[[109 127 116 126 116 125]
 [134 130 137 129 123 120]
 [107 124 124 134 126 120]
 [117 128 123 119 116 135]
 [121 123 117 118 114 132]
 [110 133 121 126 124 123]
 [135 130 134 129 136 127]] Out: 127

[[151 150 147 119 122 148 153 148 139 148 123 103 112 131 131]
 [107 150 121 116 146 141 147 121 134 151 122 123 134 134 133]
 [153 114 139 113 126 116 110 146 148 113 122 122 123 127 118]
 [149 103 150 132 142 142 103 118 133 112 112 121 112 108 148]
 [142 104 144 141 117 144 109 137 138 105 132 141 120 107 122]
 [150 113 144 116 132 144 123 125 130 114 118 110 113 115 130]
 [107 106 108 121 140 141 104 138 152 104 116 149 116 120 130]
 [115 113 147 135 146 147 112 148 146 116 123 131 115 116 142]
 [150 152 143 129 129 132 140 116 117 143 141 115 138 135 130]
 [134 111 114 127 133 136 109 151 138 111 132 133 107 106 118]] Out: 118

[[117 139 135 116 129 120 129 148 127 117 135 138 152 137]
 [113 131 143 153 128 142 109 136 131 133 120 117 135 132]
 [104 146 141 135 133 141 132 117 126 130 128 117 113 136]
 [116 121 123 114 130 118 126 139 147 115 127 138 108 127]
 [135 155 121 139 135 127 142 120 135 117 122 130 121 125]
 [112 120 141 118 115 126 139 135 112 136 141 119 138 121]
 [132 133 122 115 140 148 118 149 134 149 118 117 130 127]
 [143 113 125 126 138 121 138 148 146 119 131 114 120 154]
 [121 135 129 144 127 123 133 142 138 139 139 121 131 123]
 [126 125 134 139 125 115 126 107 152 137 130 126 144 123]
 [140 147 133 107 106 138 138 136 127 123 109 122 145 117]] Out: 117

[[123 114 130 113 140 123 133 130 130 113 134 131 129 119 100]
 [135 134 123 146 122 136 133 131 125 138 135 128 137 148 127]
 [116 123 121 139 120 130 114 129 134 121 131 131 151 113 112]
 [112 140 122 123 151 132 109 136 143 123 122 114 136 119 127]
 [138 125 129 122 139 133 104 107 152 139 147 134 126 111 125]
 [140 145 122 127 150 112 114 130 135 111 133 139 130 133 125]
 [122 125 125 124 115 130 124 131 136 133 140 126 134 138 104]
 [124 113 139 125 116 110 122 144 124 141 126 129 119 136 136]
 [124 127 100 142 110 133 132 100 114 135 115 130 135 154 124]] Out: 124

[[122 122 130 131 132 134 128 132 128]
 [120 126 143 132 136 122 127 137 149]
 [124 117 135 126 122 132 130 124 113]
 [136 129 121 125 132 138 131 126 125]
 [131 128 140 129 134 109 135 122 136]
 [149 115 143 123 127 110 135 124 115]
 [131 121 142 128 131 123 131 122 113]] Out: 113

[[131 136 136 129 126 123 124 138 118 123 123 120 137 137]
 [139 126 118 130 124 141 108 114 114 137 142 114 111 130]
 [120 111 128 129 132 125 129 134 127 125 127 132 128 109]
 [136 110 134 128 127 134 124 140 121 133 138 123 137 107]
 [124 103 129 122 118 127 122 134 112 123 127 116 128 108]
 [129 119 119 125 124 126 139 119 136 125 134 138 122 117]
 [134 118 129 126 131 135 119 124 121 136 132 122 125 123]
 [132 125 130 122 124 129 121 129 122 138 136 117 128 123]
 [134 132 127 132 114 134 131 124 124 133 134 126 121 132]] Out: 132

[[138 135 129 143 131 148]
 [132 111 133 132 141 123]
 [128 155 108 120 107 127]
 [126 108 147 132 136 132]
 [134 116 144 148 150 148]
 [127 115 142 136 147 136]
 [128 119 148 144 140 149]
 [126 141 116 128 125 132]
 [126 148 119 124 117 129]] Out: 129
---
[[132 124 128 128 124 143 129]
 [136 127 130 130 135 152 126]
 [129 127 132 127 131 143 127]] Out: 132

[[107 120 128 130 129 132]
 [101 105 127 133 142 140]
 [157 150 129 124 130 120]] Out: 107

[[125 128 134 112 121]
 [129 132 138 155 105]
 [130 128 141 128 127]] Out: 125

[[148 114 123 118 150]
 [148 115 117 119 113]
 [118 120 139 110 133]] Out: 148

[[135 117 133 132 142 110]
 [127 119 125 144 147  98]
 [127 125 141 138 121 131]] Out: 135

[[126 134 158 127 151]
 [130 118 140 114 115]
 [136 127 113 137 116]] Out: 126

[[119  99 108 127 125 124 123]
 [139 158 132 127 127 126 121]
 [129 108 106 127 128 127 149]] Out: 119
---
[[145 120 124 106 147 114 111]
 [120 133 134 133 154 128 138]] Answer: 145, 138

[[109 125 115 140 104 121]
 [136 143 114 103 141 134]] Answer: 109, 134

[[130 146 136 134 135 129  99]
 [143 104 119 130 142 129 131]] Answer: 130, 131

[126 141 107 113 146 120] Answer: 126, 120

[[117 129 121 128 135 134 137]
 [144 121 114 107 138 123 114]
 [140 128 152 129 134 119 139]] Answer: 117, 139

[[114 130 126 122 125 107 131]
 [127 108 134 108 144 115 131]] Answer: 114, 131

[126 109 129 109 105 125] Answer: 126, 125

[101 125 141 143 158] Answer: 101, 158
---
[129 128 135 125 149] ==> 135, 149
[130 138 106 114 118] ==> 106, 138
[128 112 119 152 122 131 137] ==> 152, 152
[126 148 102 138 147] ==> 102, 148
[140 128 103 130 139] ==> 103, 140
[131 110 120 106 101] ==> 120, 131
[132 100 102 108 121 128 137] ==> 108, 137
[121 124 156 136 110 105 132] ==> 136, 156
[149 120 122 134 137 123 119] ==> 134, 149
---
[155 149 132 113] ⇒ 155, 149
[122 128 153 110 126 119] ⇒ 153, 128
[123 128 106 104 143 105 136] ⇒ 143, 136
[156 138 152 114] ⇒ 156, 152
[103 131 125 122] ⇒ 131, 125
[105 106 148 114] ⇒ 148, 114
---
[155 110 135 121 134] 135, 155

[[129 132 119 143 120 105 132]
 [123 122 126 129 130 130 138]
 [126 135 116 112 122 127 128]] 129, 143

[153 141 120 149 128] 120, 153

[122 125 154 150 146] 154, 154

[143 121 117 145 107 131 131] 145, 145

[[124 121 155 138 133]
 [123 112 134 122 136]
 [135 132 103 113 132]] 134, 155

[[113 141 141 142 119 118 126]
 [146 144 120 102 100 141 119]
 [111 143 115 141 113 134 139]] 102, 146

[105 106 134  98 151 135 137] 98, 151
